Each row below is a small network's average activation on inputs in which a field has the value named, seen along a few directions.
Related values have similar rows: they may be neighbours, one step apart, or belong to one group.
(in the rows, 500 means zero)
Strong random noise was added to every row along 2 fixed directions; ignore it. To show where, here is one row again and again, with new noise each time:
[511 602 608 556 391 455 370 510 617 495 706 486 323 444 402 411 759]
[536 604 576 526 434 477 382 485 555 497 676 486 369 436 458 431 704]
[621 597 463 458 535 492 472 486 362 509 604 441 501 397 612 513 481]
[587 597 507 492 485 474 446 503 442 506 638 451 444 410 543 483 563]


Values of VUTUZ:
botaz: [523 370 620 407 463 651 492 359 714 550 481 772 369 686 448 443 766]
buse: [564 330 448 459 651 553 600 645 298 660 398 561 712 597 813 694 356]
zezin: [527 629 465 225 691 625 483 423 384 426 560 560 644 411 512 443 426]
piz: [545 614 536 664 310 400 342 689 655 468 399 494 493 535 307 560 392]
pip: [327 435 418 481 477 724 620 380 317 497 379 545 497 480 717 477 368]
gepof: [427 641 664 569 436 520 322 511 690 511 730 499 244 513 366 358 829]
fab: [438 466 511 648 522 275 618 447 663 428 457 471 531 462 442 394 360]
latu: [642 503 448 613 534 341 672 728 433 534 646 236 380 487 407 792 211]
lag: [511 438 252 341 398 521 784 564 479 605 417 521 643 551 559 624 359]
lagu: [432 369 489 641 509 279 464 489 584 450 482 558 523 612 374 335 508]
rotod: [414 480 621 516 501 438 534 405 468 435 416 476 721 702 468 404 565]
nar: [301 306 454 270 714 861 324 162 340 496 158 574 508 437 621 397 630]
zene: [513 563 542 577 503 606 325 416 634 396 327 551 547 429 425 610 551]
The values of VUTUZ form a line.
Name the neighbours of botaz, in listed order. -> buse, lag
Name the neighbours of latu, in listed order. -> gepof, zene
Name the neighbours of lagu, in listed order. -> fab, rotod
Name the neighbours of nar, in listed order. -> pip

Values of MIZOP:
sapi: [554 651 520 595 529 441 411 442 392 431 580 433 510 432 554 422 391]
zefe: [474 453 626 671 342 434 440 510 856 478 408 650 421 653 276 510 652]
vik: [400 308 379 576 414 567 704 620 410 609 339 437 498 471 647 621 327]
sule: [494 537 704 516 499 562 337 467 608 550 737 530 262 560 423 440 845]
povo: [501 482 484 308 556 633 621 426 463 591 636 579 489 539 660 462 632]
gotuv: [374 338 470 637 176 243 776 920 571 532 477 391 510 569 291 502 376]
gepo: [529 567 422 426 716 534 434 158 365 350 378 496 652 449 542 432 335]
korap: [548 375 465 713 426  44 753 863 463 489 533 307 648 501 383 550 232]
zomi: [623 620 496 614 273 245 561 919 749 586 730 403 321 485 267 651 531]
zet: [386 344 413 452 431 476 671 737 448 542 555 367 341 301 457 472 399]
navo: [535 678 570 545 437 477 364 638 570 437 580 381 416 369 361 568 533]
The values of MIZOP form a ring.
A walk along MIZOP starts at sule and steps to its neighbour zomi. Put zefe, vik, zet, navo in the order it reaches them. -> navo, zefe, vik, zet
Name the neighbours of gepo, in listed order. -> sapi, korap
